Each row below holds a small network's activations on one input, seen along a few directions.
Each table varies a few parts of the input and shows all the possible inputs, shuffled.
Descriptions start from the smaller parts, as in this example, which fits no table here: line(4) and (point or line(9) or (values(3) and ring(8))).
Shared parts are said once, and a part with two or three values counts as separate values.
In the rows, zero is written as 128.

Other details of the inputs shift rows strongly along two fixed directions, in all tables alike. That doesn't count.

Rows:
R1: [119 134 150 127 133 127 115 116 134 132 139 144]
R2: [ 70 198 166 129 135 107  59 152 149 141 160 154]
R3: [119 146 125 123 135 113 121 126 119 133 145 141]
R4: [119  98 118 122 136 142 150 123 126 140 113 115]
R5: [127 101 116 113 132 127 147 112 105 130 125 121]
R6: [139  97 117 130 137 145 138 149  93 136 122 120]
R7: [ 84 150 164 129 142 110  96 129 123 136 147 158]
R8: [ 94 144 147 123 131 128 101 135 141 138 142 130]
R9: [118  86 124 127 122 144 141 123 129 124 122 122]
R10: [104 108 127 126 152 133 138 114 113 134 125 114]
R11: [109 145 138 120 144 106  98 122 124 142 136 146]
R12: [157 136 108 142 112 118 123 130 141 125 130 129]
R13: [119 102 130 128 137 143 155 116 118 121 124 113]
R14: [ 75 144 150 131 135 118  88 143 134 132 145 152]
R15: [109 139 136 128 142  98 103 140 130 140 145 145]
R16: [170 146 102 130 110 130 149 137 148 127 115 121]
R17: [148 151 133 132 116 134 140 133 145 112 122 123]
R18: [169 174 146 138 104 118 109 131 166 116 140 142]
R19: [153 137 108 125 112 125 116 128 148 125 120 125]
R20: [122 104 125 125 123 128 158 119 102 123 126 129]
R21: [103 105 142 123 130 131 146 119 104 124 136 133]
R22: [102  91 122 125 137 133 124 122 124 137 123 123]
R23: [166 143 115 133  91 130 144 134 144 120 114 115]
R24: [118 141 141 132 128 111 120 126 121 131 131 149]
R25: [174 139 127 126 106 145 146 107 145 114 134 125]
R26: [118 131 121 132 131 114 100 128 131 134 134 133]
R27: [177 140 118 125 113 140 141 102 144 122 129 120]
R28: [103  89 133 135 132 135 128 121 121 129 133 127]
R29: [119  94 121 121 126 137 141 121 123 139 116 104]
R30: [117  93 116 132 116 129 146 134 116 123 114 127]
R31: [106  90 124 134 138 130 123 117 119 137 128 123]
R32: [173 178 135 132 118 124 102 110 164 130 135 140]
R33: [112  89 137 124 144 121 129 118 121 139 129 124]
R34: [229 169 128 138  85 137 131 116 189 106 129 124]
R35: [166 148 113 135 102 135 152 137 147 121 111 125]
R36: [101 102 119 114 131 122 129 131 113 141 118 112]
R37: [127 136 148 131 140 154 101 146 121 135 142 135]
R38: [101 156 130 123 152 113 104 128 124 135 136 130]
R39: [127  91 130 131 123 117 151 130 113 126 120 127]
R40: [114 134 116 130 128 114 109 141 134 133 133 139]
R41: [124 105 112 121 137 124 153 123 105 121 122 122]
R42: [175 143 116 126 119 141 139 106 145 113 121 116]
R43: [163 192 139 142 119 137  89 157 138 127 140 146]
R44: [168 148 126 138 108 139 151 121 142 107 120 116]
R45: [ 98 156 139 127 140 115 111 132 119 122 139 146]
R46: [171 134 112 147  95 128 137 127 143 114 120 127]
R47: [ 88 187 154 127 145 124  79 144 159 142 153 154]
R48: [139  95 119 123 139 148 131 141  95 137 117 115]
R49: [122 104 114 116 140 127 150 127 115 128 110 110]
R50: [107 108 120 113 147 123 134 118 104 126 123 123]
R51: [118  97 134 127 151 154 119 138  99 144 127 121]
R52: [149 155 123 133 118 125 141 137 140 115 118 125]
R53: [170 146 127 131 105 140 148 117 140 101 122 124]
R54: [153 153 112 129 126 121 138 137 142 122 122 121]
R55: [ 91 148 148 124 150 128 110 135 138 130 141 135]
R56: [130  96 119 126 131 117 151 120 106 134 120 130]
R57: [120  88 129 140 116 133 144 125 116 120 123 124]
R58: [121  99 131 120 135 144 152 112 116 115 126 121]
R59: [112 146 155 135 140 143  95 155 113 134 143 143]
R60: [114 101 129 127 122 140 159 135 120 128 114 122]
R61: [120  99 111 123 121 123 148 136 114 137 117 110]
R62: [104 112 117 128 148 119 145 129 104 132 126 120]
R63: [110 152 133 135 136 118 125 133 122 124 131 133]
R64: [120 102 110 117 133 131 149 131 119 138 109 116]
R65: [182 130 116 126 110 118 133 120 148 123 120 120]
R66: [ 99 151 138 123 155 123 105 130 138 137 135 129]
Each input here is: ring(6) and (point or ring(10)).
- The inputs of R21 and R20 match in every part but the ring(6) part. If R60 is changed in the same way as R21 into R20, which row does it become? => R35
- The inputs of R41 and R45 match in every part but the ring(6) part. If R15 is changed in the same way as R41 into R45, which row does it become? => R39
- A walk changes only the ring(10) part. It starts at R42 and steps to R10. List the rest of the walk in order. => R66, R4, R29, R22, R31, R33, R32, R27
- Which other rows agree with R11 in the ring(6) part? List them by row number. => R5, R19, R26, R36, R38, R48, R49, R50, R64, R65
- Which other rows agree with R25 in the ring(6) part? List them by row number. => R1, R8, R9, R13, R28, R34, R37, R47, R55, R58
